A small network was shown many inputs. Here are its activations along a few directions, one row for each input.
Each table varies a few parts of the input and shows all the possible inputs, shuffled.
A made-up example of a description, with smaller parts first: one of 8 places around a ring, together with either a single point or one of 9 places along a line or (one of 3 separate values, together with one of 4 places along a line).
Shared parts are said once, and a part with two or three values counts as separate values.

Rows:
row 1: -46  13  9  -56  -2  -8  7  -3  17  -18  -8  -8  12  -11
row 2: -29  -30  15  -23  -2  -7  17  -24  -28  -45  -12  11  -10  28
row 3: 26  -26  -36  4  -53  -17  -41  -21  18  -45  30  -5  97  25
row 4: -15  24  17  17  19  19  -1  35  21  28  5  -28  -21  -34
row 5: -34  -13  27  -37  -11  -8  14  -17  1  -32  -11  12  -8  26
row 6: 52  -21  -27  77  -32  13  -55  17  21  11  42  -21  63  2
row 7: 18  25  -16  21  25  14  13  14  3  41  -4  -1  -26  -19
row 8: -14  11  -24  -52  5  -14  18  -26  1  -3  -15  18  6  4
row 9: 6  14  -15  -54  8  -29  8  -27  -15  -2  -21  29  5  0
row 10: 39  25  -8  15  22  0  2  11  -15  44  -6  11  -31  -25
row 11: 4  -17  26  50  17  20  10  15  -27  0  -2  -9  -43  5
row 12: -7  -5  32  38  6  17  8  24  3  20  1  -8  -43  0
The inputs of row 6 and row 3 match in every part but one. If row 11 is changed in the same way as row 6 into row 3, which row does it become? -> row 2
What do these inputs look like to the network? -> one of 2 separate values, together with either a single point or one of 5 places along a line
Which other rows does row 1 become when the choice among 2 separate values takes its other values? List them by row number. -> row 4

Rows:
row 13: 38  23  -93  11  -15  -15  -21  -6  51  62  15  2  62  -14
row 14: -13  -45  -13  28  -70  -6  0  -28  49  -54  27  -7  55  70
row 15: 82  55  -27  -10  -26  -34  -55  16  19  36  27  11  74  -47
row 16: 10  -31  -3  104  12  61  -26  48  -17  11  17  -48  17  -20
row 17: -91  -36  11  -60  -11  -22  40  -34  10  -42  -20  2  -19  53
row 18: 62  -36  15  85  30  12  32  1  -97  17  -32  36  -84  23
row 19: -6  69  -50  -67  20  -17  55  -15  46  56  -22  24  -36  -16
row 20: 25  -59  -13  -9  -21  -43  22  -64  -91  -73  -27  60  -6  78
row 21: -26  -60  -25  8  -39  9  -34  -15  -8  -80  19  -28  94  31
row 22: -45  -9  76  -79  -21  -42  6  -17  -12  -80  -14  11  -12  15
row 23: -55  -12  34  34  42  31  48  31  5  43  -23  -17  -99  1
row 24: 5  -34  1  122  -4  39  -9  32  27  43  19  -34  -8  11
row 25: -58  -19  61  -88  -3  -12  -5  -31  -21  -70  -9  12  -5  23
row 26: 42  -19  45  91  2  47  -63  46  -5  10  30  -28  -4  -18
row 27: 53  39  -81  14  -32  -5  0  -7  67  56  21  14  52  -9
row 28: 51  -8  66  97  -19  21  -48  61  -5  13  30  -24  -4  -24
row 29: -42  11  43  38  22  40  64  27  13  43  -12  -8  -109  6
row 30: 11  73  -11  -96  48  -20  -7  -17  -1  36  -15  20  -12  -54
row 31: -74  -23  20  -57  -29  -14  60  -38  29  -54  -13  11  -36  53
row 32: 41  28  -94  -2  8  6  -33  5  12  25  15  -9  89  -45
row 33: 21  -15  9  122  -21  45  5  37  34  43  32  -30  -24  20
row 34: -24  56  -59  -85  51  -4  28  -9  -17  34  -20  6  2  -60
row 35: 8  -47  24  -7  -50  -3  -69  -18  2  -75  27  -10  81  37
row 36: -53  -2  34  25  65  50  37  31  -37  12  -24  -35  -68  -33
row 37: -22  47  -58  -69  38  -27  45  -22  35  60  -27  14  -25  -28
row 38: -89  -29  8  -73  9  -3  24  -24  -32  -76  -16  -12  5  20
row 39: 17  -34  40  5  -63  -36  -54  -7  9  -83  30  -10  73  29
row 40: 96  25  -81  -20  30  -47  29  -42  -66  36  -32  80  -5  0
row 41: -9  23  102  17  37  12  11  54  -22  13  -20  -7  -84  -28
row 42: 25  76  8  -93  23  -44  8  2  5  32  -23  23  -13  -61
row 43: -30  -66  -24  24  -57  -15  -16  -30  35  -50  24  -17  62  59
row 44: 71  44  -46  -17  -9  -7  -68  -4  16  36  29  9  73  -46
row 45: -21  13  82  8  52  39  -4  37  -32  19  -11  -12  -87  -26
The inputs of row 43 and row 13 match in every part but one. If row 31 is changed in the same way as row 43 into row 13, which row does it become? -> row 19
What do these inputs look like to the network? -> one of 3 separate values, together with either a single point or (one of 2 separate values, together with one of 5 places along a line)
Which other rows does row 20 become when the choice among 3 separate values takes its other values? List them by row number. -> row 18, row 40
Which other rows does row 21 become when the choice among 2 separate values takes its other values? List them by row number. -> row 38
Which other rows does row 28 become when the place on the line of 5 takes its other values? List them by row number. -> row 16, row 24, row 26, row 33

Rows:
row 46: 21  -40  -46  75  -50  7  -40  12  18  13  48  -41  48  -2
row 47: 78  -41  -9  89  -27  -19  -75  3  -12  16  38  -5  41  14
row 48: 1  -47  -25  -47  -54  -28  -17  -43  -49  -62  -9  36  80  31
row 49: -42  -15  21  -58  30  -5  55  -23  -69  -37  -37  33  -69  11
row 50: -49  8  36  -51  11  -9  61  -22  10  -15  -31  17  -74  28
row 51: -18  3  7  -25  -44  12  -65  12  54  -34  45  -41  84  -21
row 52: -75  33  64  -22  45  9  13  39  35  9  -16  -43  -44  -37
row 53: -23  8  16  69  29  47  51  41  -3  43  -22  -24  -64  -14
row 54: 1  -15  -15  -33  -42  -27  -7  -38  36  -60  6  20  79  59
row 55: 71  108  -101  -66  69  -27  19  -5  18  74  -10  32  7  -64
row 56: 35  -1  51  68  33  40  5  25  -37  52  -14  16  -86  -5
What do these inputs look like to the network? -> either a single point or (one of 2 separate values, together with one of 5 places along a line)
Which other rows does row 54 become when the place on the line of 5 takes its other values? List them by row number. -> row 46, row 47, row 48, row 51

Rows:
row 57: 49  43  6  -28  8  17  -38  7  44  63  25  29  -31  -45
row 58: 7  63  -5  -65  20  46  -41  1  -4  37  -10  -9  14  -45
row 59: -55  4  -25  -15  -16  79  -11  -5  42  14  8  -43  29  18
row 60: -20  0  31  -34  17  -6  -20  14  -16  -103  28  -11  44  10
row 61: -11  -20  -35  -47  -68  -79  -5  -41  -6  -19  -7  8  36  9
row 62: -2  23  -12  61  -20  9  55  16  84  7  16  -25  10  14
row 63: -87  9  38  -53  65  -25  22  18  -3  -35  -14  -23  -20  -3
row 64: -71  13  -44  -35  24  9  31  7  43  -46  26  -27  39  26
row 65: -27  -18  15  37  66  4  17  -11  -61  27  -13  -14  -86  11
row 66: 26  -44  -28  12  -9  -49  -15  -60  -12  12  -27  60  45  36
row 67: -5  57  -25  -81  57  -17  1  7  7  -27  0  7  23  -45
row 68: -83  4  65  -31  30  36  -16  -1  -12  27  -18  -35  -31  -16
row 69: 44  -33  34  10  -13  4  -4  -29  -40  -52  -12  63  6  63
row 70: 20  -25  -1  17  -32  -26  -78  0  50  52  34  -5  35  3
row 71: 55  14  65  55  -29  -7  -5  36  21  -54  11  -14  13  11
row 72: 14  -21  24  -46  -71  -21  8  -19  -27  -84  -1  13  -4  23
row 73: -43  -12  28  50  19  6  39  51  -48  25  -37  -13  -58  -48
row 74: -22  -13  -58  65  -22  44  53  41  2  16  8  -18  9  -17
row 75: -40  -5  72  3  13  5  -22  22  34  53  11  -3  -80  0
row 76: 58  34  -23  -43  30  -9  21  -28  -25  32  -29  76  -11  18
row 77: 37  -48  -55  53  20  -22  -37  -40  -37  21  5  -10  21  0
row 78: -22  25  74  46  21  -30  40  27  34  13  -29  -19  -59  -17
row 79: 56  -37  6  51  15  31  -26  -9  -65  -45  17  -7  -20  27
row 80: 17  47  -26  -96  -26  -41  36  -24  -16  0  -4  30  -17  -23
row 81: 66  35  -52  -1  58  17  -3  -9  -51  40  0  10  -39  -19
row 82: 19  -37  -41  58  -24  -25  -15  32  -31  25  -11  -16  57  -44
row 83: 45  52  -39  5  13  14  18  60  -45  43  -16  8  -5  -65
row 84: -11  -8  59  -11  -19  57  -57  -5  -25  -43  25  -22  38  -2
row 85: -15  -16  -40  11  -3  14  53  -41  13  9  -1  50  4  77
row 86: -36  -9  -50  -49  -64  -5  58  -25  31  -27  -4  -4  -9  38
row 87: 3  -19  -73  52  22  47  25  -16  -6  14  16  -22  -26  42
row 88: -15  -15  -11  -17  -20  9  -80  -14  8  21  -9  -39  76  -9
row 89: -54  -22  36  -61  -21  -40  58  -26  -14  -16  -34  6  -65  -4
row 90: 38  -29  64  26  -36  33  -62  8  28  -22  45  14  -12  0
row 91: 32  11  3  51  -22  -66  -15  13  44  19  7  -25  62  -1
row 92: 62  80  9  7  18  -22  24  21  38  30  -3  9  -5  -49
row 93: -29  -14  -32  -34  18  -54  -37  -9  18  -43  0  -19  79  -12
row 94: -21  -25  40  -11  35  -16  38  -22  -29  18  -54  48  -59  51
row 95: -14  -14  -16  24  -30  48  -10  3  90  40  44  -4  -17  18
row 96: 34  -33  24  62  -27  29  3  48  -59  -44  8  -4  15  -34
What do these inputs look like to the network? -> one of 5 separate values, together with one of 8 places around a ring
The inputs of row 86 and row 61 match in every part but the choice among 5 separate values. If row 62 is changed in the same way as row 86 into row 61, which row does it become? -> row 91
The inputs of row 59 and row 68 match in every part but the choice among 5 separate values. If row 95 is changed in the same way as row 59 into row 68, which row does it become? -> row 75
Which other rows does row 96 become when the place on the ring of 8 takes its other values? List them by row number. -> row 60, row 69, row 71, row 72, row 79, row 84, row 90
Which other rows does row 60 become when the choice among 5 separate values takes its other values? List them by row number. -> row 63, row 64, row 67, row 93
